These are the activations of a small neural network, seen along a few directions. Each row is one input.
Each table varies a few parts of the input and shows all the possible inputs, shuffled.
A made-up example of a description, with smaller parts first: one of 4 places along a line, together with either a single point or (one of 2 separate values, together with one of 5 places around a ring) or one of 11 places along a line.
Shared parts are said once, and a part with two or three values counts as separate values.
In the rows, zero is written as 128.

Other details of the inputs shift rows strongly along three fixed directions, in all tables alike. That doesn't count.

Table:
x1: [115 174 173 128 170 132 171 122 153 118 135 115 101]
x2: [143 146  69  51 113 111  88 146 108 103 144 148  79]
x3: [109 156 170 127 169 138 177 106 157 117 132 119  96]
x4: [129 112 123  76  93 113  81 143  99 118 164 160  62]
x5: [142 116 107 187  99 163 133 104 114 150 172 113 160]
x6: [123  85 144 148 136  89 111 152 118 113  71 102 155]
x7: [160 128 103 171  93 168 119  94 131 167 158 118 155]
x8: [158 123 111 176 105 163 137 103 100 148 155 119 152]
x9: [111 158 160 145 171 141 146 107 173 113 136 133  98]
x10: [138  94 159 124 127  96 121 155 134 126  89 118 181]
x11: [130 107 126  77 115 121  68 137 100 102 179 156  75]
x12: [113 182 132 132 173 134 191 127 157 107 129 161 101]
x13: [127  86 146 139 134  83 108 138 131 113  90 110 170]
x14: [148 157  63 156 101 152 143 105 106 147 135 122 172]
x15: [132  80 161 117 135 105 120 136 128 113  82 128 176]
x16: [146 131 101 185 112 154 128  90 104 142 150  86 160]
x17: [126  96 157 128 120  94 124 162 128 125  75 119 171]
x18: [131 150  74 160 103 186 119 119 108 152 124 129 148]
x19: [111 184 152 117 184 124 185 126 148 137 131 141 107]
x20: [144 126 118  66 110 107  70 126  94 113 159 134  66]
x21: [115 103 121  65 103 129  75 145 106 121 163 125  61]
x22: [123 118 100 167  85 171 133  98 114 157 161  98 153]
x23: [164 131 102 169 101 171 117  98 122 161 147 111 147]
x24: [100 155 162 125 147 129 176 105 165 126 146 130  98]
x25: [106 189 140 130 179 112 184 112 146 118 118 147 107]
x26: [139  83 147 142 144 108  99 153 146 119  71 115 159]
x27: [149 101 104 118 138 106 136 169 128 106  76 146 163]
x28: [135 111 124  74  95 105  84 141 108 122 173 162  69]
x29: [132  95 154 125 120  89 124 158 137 129  87 121 179]
x30: [124 157  71 160  98 168 127 110  83 141 130 117 154]
x31: [133 122 105 158  80 167 138  95 110 161 156 108 152]
x32: [122 163 168 137 171 137 155 102 171 117 128 143  99]
x33: [133  88 133 108 146  97 133 148 121 140  75 141 171]
x34: [126 105 120  87 108 123  74 155  97 114 166 144  54]
x35: [109 157 153 149 162 145 146 123 167 123 131 123  77]
x36: [102 154 167 132 158 140 178 114 155 124 131 119  87]
x37: [139  92 150 132 129  82 115 134 126 119  85 120 170]
x38: [121 122 123  68 104 123  71 160 102 122 165 122  66]
x39: [110 155 156 146 163 137 147 113 180 123 142 129  95]
x40: [161 139  79 155 114 163 127 101 113 182 146 136 148]
x41: [135  91 150 143 132  85 121 147 117 118  63 112 157]
x42: [129 131  87  38 105 127  92 147 115 119 150 158  85]
x43: [135 118 104 161  99 177 126  86 109 149 172 103 163]
x44: [133 113 104 164  92 171 132  93 120 159 171  98 164]
x45: [143 135  94  56 115 122  76 145 118 134 144 172  76]
x46: [154 108  99 117 140 114 120 165 153 119  58 137 168]
x47: [124 159  81 149  98 180 129 126  90 150 137 114 160]
x48: [101 169 171 134 173 135 163 118 156 108 146 117 112]
x49: [106 153 168 123 157 136 175 103 166 122 145 127 101]
x50: [137  77 157 145 133  98 126 163 118 118  72 132 149]
x51: [139  97 130 124 142  94 134 159 114 123  79 162 168]
x52: [156 158  62 141 102 171 147 127 116 150 145 112 171]
x53: [ 98 150 165 136 172 142 171 109 158 113 138 107  99]
x54: [145 155  83 143 102 161 142 117 101 166 150 125 171]
x55: [117 167 151 134 188 122 189 117 140 131 137 164  93]
x56: [133  94 146 135 123  74 119 138 130 121  80 123 170]
x57: [142  85 153 141 133 106 108 159 141 129  61 126 151]
x58: [125  83 143 144 126 106 102 154 149 124  75 122 155]
x59: [141 112 129  68 108 119  75 132  97 108 173 165  75]
x60: [124 107 121  81 100 106  76 145 113 115 180 154  68]
x61: [120 106 119  85  99 116  74 147 103 113 171 151  61]
x62: [ 97 167 159 134 151 124 165 124 164 124 154 116 106]
x63: [144 126  89 178  85 166 113  99 134 168 167 111 151]
x64: [100 173 143 108 170 135 187 115 154 126 129 150 103]
x65: [153 145  81 163 116 141 140  92  91 170 145 126 164]
x66: [153 139 104 164 102 153 124  77  97 143 161 112 160]
x67: [135 132  93 183  92 141 128  90 114 153 164  98 161]
x68: [135  74 155 148 146 100 116 158 124 107  83 122 161]
x69: [140 118 118  68  97 114  67 136 133 132 162 155  67]
x70: [100 166 166 133 161 131 163 123 164 119 153 114 108]
x71: [127  94 149 137 123  79 119 142 121 117  69 120 162]
x72: [113  99 130 133 143 114 126 173 109 100  54 150 162]
x73: [103 166 163 147 179 120 160  95 150  97 140 119 105]
x74: [113 175 173 123 166 135 167 113 153 114 144 129 109]
x75: [129 132  98 185  94 147 130  94 107 148 151  96 154]
x76: [141  77 158 138 130  95 123 150 129 119  91 139 167]
x77: [104 169 169 137 175 134 166 125 156 112 138 105 103]
x78: [149 143  56 138  97 178 151 111 118 150 145 116 165]
x79: [ 91 167 162 137 152 133 165 127 157 119 143 114 101]
x80: [133  93 159 133 129  99 124 167 124 127  69 110 168]
x81: [134 119 120  72  95 120  66 139 125 130 151 152  61]
x82: [135 148  89  41 106 122  88 161 110 120 153 155  90]
x83: [103  99 131 115 139 119 127 165 116 108  49 133 168]
x84: [115  72 146 126 120  97 120 147 143 123  91 116 171]
x85: [119 187 123 120 168 142 167 124 176 120 119 152  95]
Each input here is: one of 5 separate values, together with either a single point or one of 4 places along a line or (one of 2 separate values, together with one of 6 places around a ring).
- The inputs of x61 and x58 match in every part but the choice among 5 separate values. If x4 is changed in the same way as x61 into x58, which row does it become? => x81
- The inputs of x84 and x60 match in every part but the choice among 5 separate values. If x44 is changed in the same way as x84 into x60, which row does it become? => x5
- Change only the place on the ring of 6 in x31. List by row number the other rows that result. => x3, x15, x24, x36, x49
- Change only the choice among 2 separate values in x6. List by row number the other rows that result. => x41

Table:
x86: [160 150  76 177  91 177 156 101 120 180 150 113 197]
x87: [127  86 160 148 147  97 133 156 116 108  70 108 194]
x88: [153  89  87 106  81 126  71 126  67 136 142 127 158]
x89: [147  98 136  52  82 113  42 122 116 137 211 143  46]
x90: [117 169 120 165 124 156 146  94 138 127 171 101 101]
x91: [155  94  93 106  85 132  74 136  65 141 136 126 158]
x92: [128 127 107 203 102 155 160  97 110 158 130 104 186]
x93: [140  77 108 116  83 113  80 155  80 142 107 128 157]
x94: [117 187 130 154 173 133 179 109 173 119 125 140 107]
x95: [123 147 181 159 164 133 163  86 152 123 167 130  97]
x96: [134 121 108 129  94 138 114 110 115 149 145 110 155]
x97: [140 137 108 214 106 167 146 103 119 152 133  80 183]
x98: [118 118 139  21 133  77  83 161 137 100 126 155  63]
x99: [106 185 148 149 175 133 203 125 162 126 121 153 105]
x100: [122 126 132  42 113 108  78 149 114 121 150 140  72]
x101: [126  71 142 100 107  83  86 160 122 114 100 111 162]
x102: [112 161 126 154 126 182 152 111 137 133 169 108 105]
x103: [121 183 116 158 150 150 168  92 151 133 146 123 103]
x104: [154  53 143 168  88 111  91 125 109 152 128 121 168]
x105: [120 177 128 144 161 146 182  91 134 124 150 134 115]
x106: [140  88 119 117 125 126 107 163 124 128  73 131 164]
x107: [136 182  91  98 102 172 130  98 120 156 205 128  77]
x108: [125 128 126 184 131 168 158 120 134 145  99 106 180]
x109: [156 134  58 156  63 172  88  89  84 163 179 104 140]
x110: [156  90  77 108  68 130  78 146  73 154 132 137 144]
x111: [106 124 153  27 172  81 101 181 163  78  99 182  51]
x112: [140 114 138 159 164  96 145 160 153 121  40 132 188]
x113: [ 98 142 182  98 188  84 135 156 162  89  72 134  88]
x114: [140  94 134  81 149  75 109 165 121  98  77 163 149]
x115: [126  84 139 150 137  87 143 153 128 123  52 131 188]
x116: [143  99 136  78 149  82 108 172 115 104  77 163 146]
x117: [117 151 183 125 163 115 125 106 170 111 165 135  40]
x118: [126 175  91 118 113 153 145 106 123 141 189 158  76]
x119: [108  79 167 159 139  81 141 158 136 107  64 112 178]
x120: [111 183 158 137 191 134 197 112 148 113 121 138 108]
x121: [117 137 155  91 173  89 124 159 153  98  80 144  90]
x122: [137 121  87 168  67 167 116 113  83 160 181 103 146]
x123: [123 165 105 115 107 161 122  92  99 125 220 121  78]
x124: [ 98 175 155 149 185 151 197 112 181 113 113 132 106]
x125: [122 171 120  83 137 127 140 120 152 126 164 151  80]
x126: [143  88 125  57  82 136  33 131 112 128 202 152  37]
x127: [109 183 144 143 182 156 193 127 177 122 118 146 108]
x128: [135  89 136 154 107 120 123 144 121 138 100  90 201]
x129: [119 118 132 193 126 159 158 117 141 133 112  94 182]
x130: [112  89 160 148 154 108 140 151 151 110  47 119 182]
- What is each input in this table made of? => one of 5 separate values, together with either a single point or (one of 2 separate values, together with one of 4 places along a line)
- The inputs of x113 and x100 match in every part but the choice among 5 separate values. If x109 is changed in the same way as x113 into x100, which row does it become? => x96
- The inputs of x116 and x112 match in every part but the choice among 5 separate values. If x120 is changed in the same way as x116 into x112, which row does it become? => x121
- A walk changes only the place on the line of 4. It starts at x129 and steps to x130. List the rest of the walk in order. => x124, x111
- List by row number the other rows that have the choice among 5 separate values in common with x115. => x92, x93, x99, x104, x110, x118, x119, x122
- Change only the choice among 5 separate values in x95. List by row number the other rows that result. => x89, x104, x117, x126
